These are the activations of a small neural network, seen along a few directions. Each row is one input.
In each table, some parts of the input vary, and every possible input appears once, in random order.
A made-up example of a description, with smaller parts first: one of 5 places around a ring, together with either a single point or one of 9 places along a line or (one of 3 separate values, together with one of 4 places along a line).
Shared parts are said once, and a part with two or three values counts as separate values.
(in the rows, 128 means zero)

Other details of the inputs vary at random and push rows far along two fixed directions, the same in every table; ignore that.

Table:
R1: [ 58  86 137 130 215 211 105 100  60 166  80  67 102]
R2: [136 101 172 164  89 174 125  63 150 104 122 157 114]
R3: [156 120 109  86 183  96 135 172  89 141 107 113 149]
R4: [100 147 123 165  88 133 124  72 185 114 112 159 144]
R5: [ 83 140 131 135 216 147  69  84  91 107 107  59  92]
R6: [140 112  96  86 181 148 150 180  58 168  94  92 143]
R7: [178 143  82 144  65  93 168 136 147 147 203 122 170]
R8: [117 127 104  99 177  79 126 211  99 117 108 113 116]
R9: [157 130 146 206  45 136 130  42 190 114 211 130 132]
R10: [ 38 111 151 148 165 151 118  99 104 117  78 109 101]
R11: [111 139 157 172 145 197 105  47 112 120 128 104 100]
R12: [149 157  80 118 129  74 126 173 147 111 135 145 152]
R13: [111 165 135 185 138 130 127  44 132  91 110 148 112]
R14: [153 145 158 173  66 163 125  63 163 100 154 168 125]
R15: [ 49 110 148 149 159 179 129  90  82 142  92 126  89]
R16: [ 38 102 156 137 206 201 110 102  47 161  86  83  76]
R17: [101 114 125 148 168 171 146  83  87 138  83 122 115]
R18: [117 105 153 158 110 107 108  66 190  74 124 172 120]
R19: [161 131 117 114  80 141 129 164 149 146 172 157 164]
R20: [106 131  90 104 198  79 136 209  87 128  98 109 115]
R21: [120 121 120 115  78  88 148 180 159 123 123 172 150]
R22: [171 158  92 121  87 120 162 147 128 138 144 163 155]
R23: [ 62 132 112 146 187 194 123  82  79 155 102  95 115]
R24: [151 135 137 202  56 136 136  48 175 116 203 130 137]
R25: [105 152 150 149 200 158  87  58  84 115 104  73  91]
R26: [142 107 112  90 102 105 130 174 172 148 110 140 174]
R27: [ 98 102 130 158 107 166 140  79 148 136 102 164 128]
R28: [158  97 141  91  84 114 104 166 189 135 131 135 161]
R29: [107 120  99  95 135 127 159 188  82 173 112 141 131]
R30: [ 94 134 186 172 161 140 108  65 116  96  92 124  67]
R31: [121 142 182 189  93 113 132  66 167  74 113 185  87]
R32: [ 59 113 157 140 226 138  77 107  81 101  86  65  55]
R33: [156 110 120  64 206 108 105 173  72 150 112  72 131]
R34: [ 97 106 147  95 152 124 105 186 107 136 115  94 124]
R35: [163 159 102  89 179 105 116 174  78 141 127  87 142]
R36: [187 115 131  84 130  87 124 167 127 124 135 137 150]
R37: [137 159 160 184  57 150 171  31 183  96 195 145 105]
R38: [167 152 124 125 108  68 158 179 139 118 124 176 130]
R39: [141 146  92  91 180  98  97 183 102 125 130  84 138]
R40: [115 110  93  89 154 113 135 172 132 168  83 110 166]
R41: [149 121 128 101 124  69 113 210 135  99 136 140 117]
R42: [166 130 123 113  83 145 118 169 152 147 183 148 162]
R43: [175 128 142 100  80 115 147 191 125 144 142 158 131]
R44: [143  98 129  96 142  94  98 142 151 108 134 130 133]
R45: [105  98 170 155 155 198 106  57 105 123 102 103  93]
R46: [167  90 136 103  75 143 117 177 160 148 155 153 155]
R47: [162 169 100 120  79 107 201 128 147 130 195 129 138]
R48: [ 96 131 192 169 161 142  97  62 118  97  98 113  60]
R49: [117 146  88  95 150 120 125 172 124 156 111 100 166]
R50: [150 125 133  84 150 134 129 202  78 168 124  97 114]
R51: [ 94 106 127  80 172 120 116 211  84 152 103  86 131]
R52: [165 154  97 112 113 135 153 156 107 142 141 136 151]
R53: [143  99 125 123  70 141 143 144 159 140 130 174 154]
R54: [168 101 122  71 137  80  93 174 152 116 145 121 140]
R55: [151 140 137 119  82 121 102 139 186 119 152 137 162]
R56: [ 73 102 172 146 143 184 104 104  99 141 119 118  88]
R57: [140 140 102  97 139 117 168 188  79 168 107 135 126]
R58: [190 161 115 107  72 109 180 154 156 139 214 115 141]
R59: [127 170 124 173  54 122 199  40 170 103 186 158 112]
R60: [181 167 107 116 110  85 138 158 133 112 143 150 155]
R61: [120 110 143 167 109 100 118  67 200  79 124 189 126]
R62: [145 143  88 119  81 127 154 150 146 151 149 172 163]
R63: [154  98 134  94  81 111 115 167 188 135 127 143 167]
R64: [125 139 103  90 157 129 108 176 121 155 121  86 163]
R65: [113 133 172 176  81 155 146  66 144 106 114 181  91]
R66: [132 154  78  97 180  94 114 180 103 125 119  98 142]
R67: [ 91 143  97 192 138 144 152  34 101 146 154  81 119]
R68: [152 124 159 175  81 101 139  59 189  79 128 206 135]
Each input here is: one of 4 places along a line, together with either one of 2 separate values or (one of 3 separate values, together with one of 5 places around a ring).
The inputs of R21 and R51 match in every part but the place on the line of 4. If R17 is changed in the same way as R21 into R51, which row does it become? -> R2
The inputs of R66 and R5 match in every part but the place on the line of 4. If R49 is changed in the same way as R66 into R5, which row does it become? -> R55
Which other rows does R24 become when the choice among 2 separate values takes its other values? List them by row number. -> R37
Which other rows does R57 become when the choice among 3 separate values takes its other values? List them by row number. -> R17, R22
Start at R19 and move only the place on the ring of 5, one step at a time. The first step leads to R64. Which rows follow, in order? -> R39, R35, R14
Which other rows does R33 become when the choice among 3 separate values takes its other values? List them by row number. -> R25, R48

Table:
R69: [144 137 131 122 110 134 128 142 128 144 153 121 132]
R70: [165 145 105  96 133 121 157 186  89 158 142 108 138]
R71: [170 125 131 122  44  78 128 166 198 101 166 173 151]
R72: [ 73 101 155 152 180 180  99  71 101 133 109  86  97]
R73: [119 131 118 163 136 133 126  49 152 113 136 113 133]
R74: [120 131 160 152 139 130 115  77 135  95 110 142  96]
R75: [117 119 150 142 138 157 101 100 121 126 131 115 112]
R76: [150 129 119  85 153 107 109 187 120 132 128 105 139]
R77: [111 119 149 166  79 123 127  87 176 101 119 176 127]
R78: [132 146 150 171  97 110 127  87 159  84 135 172 105]
R79: [144 135  87  89 150  96 161 201  95 156 139 111 141]
R80: [126 121 118 119 115 144 146 143 126 150 126 131 143]
R81: [154 128 104  91 137 117 163 189  91 164 138 104 142]
R82: [183 143 129 121  50  80 123 174 190  96 170 172 155]
R83: [151 151  72  98 200 115 128 148  81 157 131  60 156]
R84: [111 117 150 159 115 171 111  79 139 117 113 152 118]
R85: [ 98 142 122 143 136 149 130  99 120 128 115 131 125]
R86: [149 137  92  89 138 135 144 192  97 173 126 112 152]
R87: [113 114 162 152 127 123 123  77 148  99 111 148  98]
R88: [119 138 151 171  80 127 118  84 172  93 121 181 127]
R89: [126 128 162 158  90 136 109  84 176  93 113 181 127]
R90: [119 110 147 136 139 145 129  99 110 128 120 122 111]
R91: [143 128 121 119  81 104 139 151 163 124 162 144 143]
R92: [171 132  94  87 119  63 150 220 124 140 144 142 149]
R93: [ 52 141 116 125 247 171 108 105  42 154  93  34  93]
R94: [177 127 138 121  83 114 135 142 140 119 151 159 135]
R95: [ 81 124 107 122 172 149 137 121  93 153  99  99 123]
R96: [110 150 127 154 144 136 140  97 112 116 130 128 105]
R97: [108 110 150 132 143 134 103 105 145 111 115 116 112]
R98: [169 126 107  80 103 106 146 214 122 167 163 116 162]
R99: [ 94 104 115 110 192 165 121 139  77 161  91  91 128]
R100: [ 98 107 155 149 126 143 115  83 153 112  96 152 120]
The inputs of R86 and R80 match in every part but one. If R88 is changed in the same way as R86 into R80, which row does it become? -> R77
What do these inputs look like to the network? -> one of 2 separate values, together with either a single point or (one of 3 separate values, together with one of 5 places around a ring)
Which other rows does R90 become when the choice among 2 separate values takes its other values? List them by row number. -> R94

Table:
R101: [151 133 130 150  71 109 113 103 184  97 157 162 148]
R102: [100 129 155 161 119 182 124  56 123 124 114 139 111]
R103: [136 115 128  77 141  83 113 219 113 143 115 132 136]
R104: [156 117 121  93 112 118 140 185 125 150 158 110 144]
R105: [ 95 149 140 164 147 137 132  70 126 104 124 108  93]
R106: [159 108 126  83 147  94 114 218 112 129  95 133 142]
R107: [129 108 149 119  83 107 111 135 197  87 115 191 131]
R108: [172 114 120  86 121 119 136 171 119 151 147 115 150]
R109: [147 127 129 150  51 139 137 120 179 131 143 178 150]
R110: [ 89 133 155 165 114 181 131  80 131 126 128 135 110]
R111: [154 139 142 150  66 109 118 114 180  91 176 161 131]
R112: [ 90 125 131 170 133 147 139  63 127 121 113 139 116]
R113: [181 139 106  97 137 102 118 180 120 137 152 120 148]
R114: [ 92 107 116 114 194 158 120 123  86 168 108  64 129]
R115: [113 150 111 120 215 133 129 120  74 146 101  71 107]
R116: [101 131 115 131 190 149 141 110  69 146 104 101 109]
R117: [ 94 145 132 159 150 134 128  64 130 111 109 111 118]
R118: [144 134  98 113 113 104 160 173 110 143 146 134 130]
What do these inputs look like to the network? -> one of 3 separate values, together with either a single point or one of 5 places around a ring
Which other rows does R105 become when the choice among 3 separate values takes its other values? List them by row number. -> R115, R117
Start at R115 and move only the place on the ring of 5, one step at a time. The first step leads to R116. Which rows follow, in order? -> R102, R108, R113
